A small network was shown many inputs. Here are its activations along a few directions, one row for each input.
In each table, some parts of the input vary, and every possible input appears once, in random order.
A made-up example of a description, with smaller parts first: ring(5) and (point or (values(2) and line(4)) or line(11)).
Shared parts are said once, and a part with two or three values counts as separate values.

Other details of the inputs vary at random and push rows far along three fixed directions, the same in every table; ignore that.

Rows:
R1: [-16 -24  28 -13  51  44  17 -44  19  32 -28 -22 -26 -28]
R2: [  9   7  15  11  15  45 -14  10  13  -2  -4   6  -3   0]
R3: [  9  -4   0   0 -13 -17   1 -20  -7 -10   4  21   1   8]
R4: [ -5  17  -4  17  -8   4  -6  59  -2  -6   5 -23  12  11]
R5: [12  0 20  1 18 32 -7 -7 11  5  2 21 -6 -5]
R6: [ 10  -2  21   1  -2  47  -1 -17  28   5  -2  16  -4   1]
R7: [  9   8  -8  -5 -17 -12  -9  -4  -4  -9  10  10   6   7]
R8: [ 15   6   1  -4 -12 -14  -7   5  -4  -4   6  14   1   3]
R9: [ 11   6  -6   1 -14 -12  -8   3  -3  -5   6  16  -2   1]
R10: [  8   0  15  15  10  44  -3   3   8 -10  -1   4   5   9]
R11: [-16  -5 -12 -12  11 -29   9 -14 -13   8   0 -15  -9 -13]
R12: [  4   0  -7  -3 -15 -12  -3  -2  -2  -9   7  18  10   9]
R13: [ -5  14  -8  17 -30  16   4  51  12  -5   5 -29  16  17]
R14: [-26   3 -16  13  20  -8  11  44 -10   9  -8 -51  -1 -14]
R15: [-16 -11  -6  -1  12 -31  17 -16 -14   6  -7 -11  -2  -9]
R16: [  5   9  -8  -3 -16 -12  -8  -5  -2  -7  12  14   6   7]
R17: [ 10  -2   2  -2 -14 -20  -4 -22  -9  -9  -1  18   5   9]
R18: [ 11   3  -3  -3 -35  -8   0  -5  12  -2   5  12   2  12]
R19: [ -6 -12  -2 -16  17 -39  10 -20 -14  16  -5  -4 -16 -20]
R20: [-34  -4 -13   8  19  -6  13  40 -11   5  -9 -52   8  -4]
R21: [  6  -1  -7  -4 -14  -9  -3  -1  -3 -11   7  15   6  10]
R22: [-13  -8  -7 -19  14 -35   4 -31 -14  11  -8 -11 -10 -15]
R23: [ 7 -2 11  6 12 47 -6  6 11 -9  1  6  5  7]
R24: [ 11   3  -4  -4  -9 -18  -8 -14  -2   0   3  25  -3  -3]
Each input here is: line(4) and (point or line(5)).
Changing only the line(4) part turns R2 into R14. The same change can be made to R20. Which row results?
> R23
Which other rows agree with R15 in the line(4) part? List them by row number.
> R5, R6, R12, R16, R24

Rows:
R25: [-13 -13   5  -1  20  14  10  -3   1   5 -10 -15   0  -4]
R26: [ -7   9 -21   1  -7 -51  -3  29 -24  -3   2 -17   5  -2]
R27: [-10  -7   5  -4  17   7   6   5   2  11 -14 -21  -6 -10]
R28: [-15  -1 -15  -5  -3 -22  10  12  -5   8   4 -20  -1  -6]
R29: [  9  13   2   3 -13  20 -15   9   9  -7   5   5   5   9]
R30: [-1  8  6 16 -2 26  3 33 11 -1  6 -8  6  8]
R31: [ -5   4   1   9   1  29   0  19   5  -8   5 -14  10  11]
R32: [ 12  -4   3   3 -12  -2  -1 -24   0  -8   0  23   1   7]
R33: [10  5 11  3 -6 11 -4  7  7 -1 -2  2  1  6]
R34: [ 16   2  -3  -6 -26 -32  -5 -21  -4  -2  -2  19  -3   2]
R35: [ 0  2  8 16 -3 27  1 20  5 -8  3 -6 11 13]
R36: [-12 -10   1  -8  23   5   6 -31  -1   6  -7  -7  -8 -11]
R37: [-11  -8   2 -10  23   4   7 -25   4  15  -4  -5 -13 -19]
R38: [ 12   6   4  10 -14  15  -3   3  11  -4   6  17   0   6]
R39: [-11   1 -18  -2 -20 -38   9  22  -8   3   3 -11   7   2]
R40: [ 15   1   3 -13 -13  -2 -11 -20   4  -2   2  17  -4   3]
R41: [ -8 -12   4  -4  37  -3   3 -19 -14   3  -6  -1  -8 -14]
R42: [ 22   4   3  -7  -2  -9 -13 -16  -3  -8  11  41  -2  -1]
Describe the family of inputs behind these rows.
> values(3) and (point or line(5))
Changing only the values(3) part turns R35 into R33. The same change can be made to R32. Which row results?
> R34
Which other rows agree with R38 in the values(3) part? List them by row number.
> R28, R30, R37, R39, R42
Change only the values(3) part in R39. List by row number the other rows that result.
> R25, R27
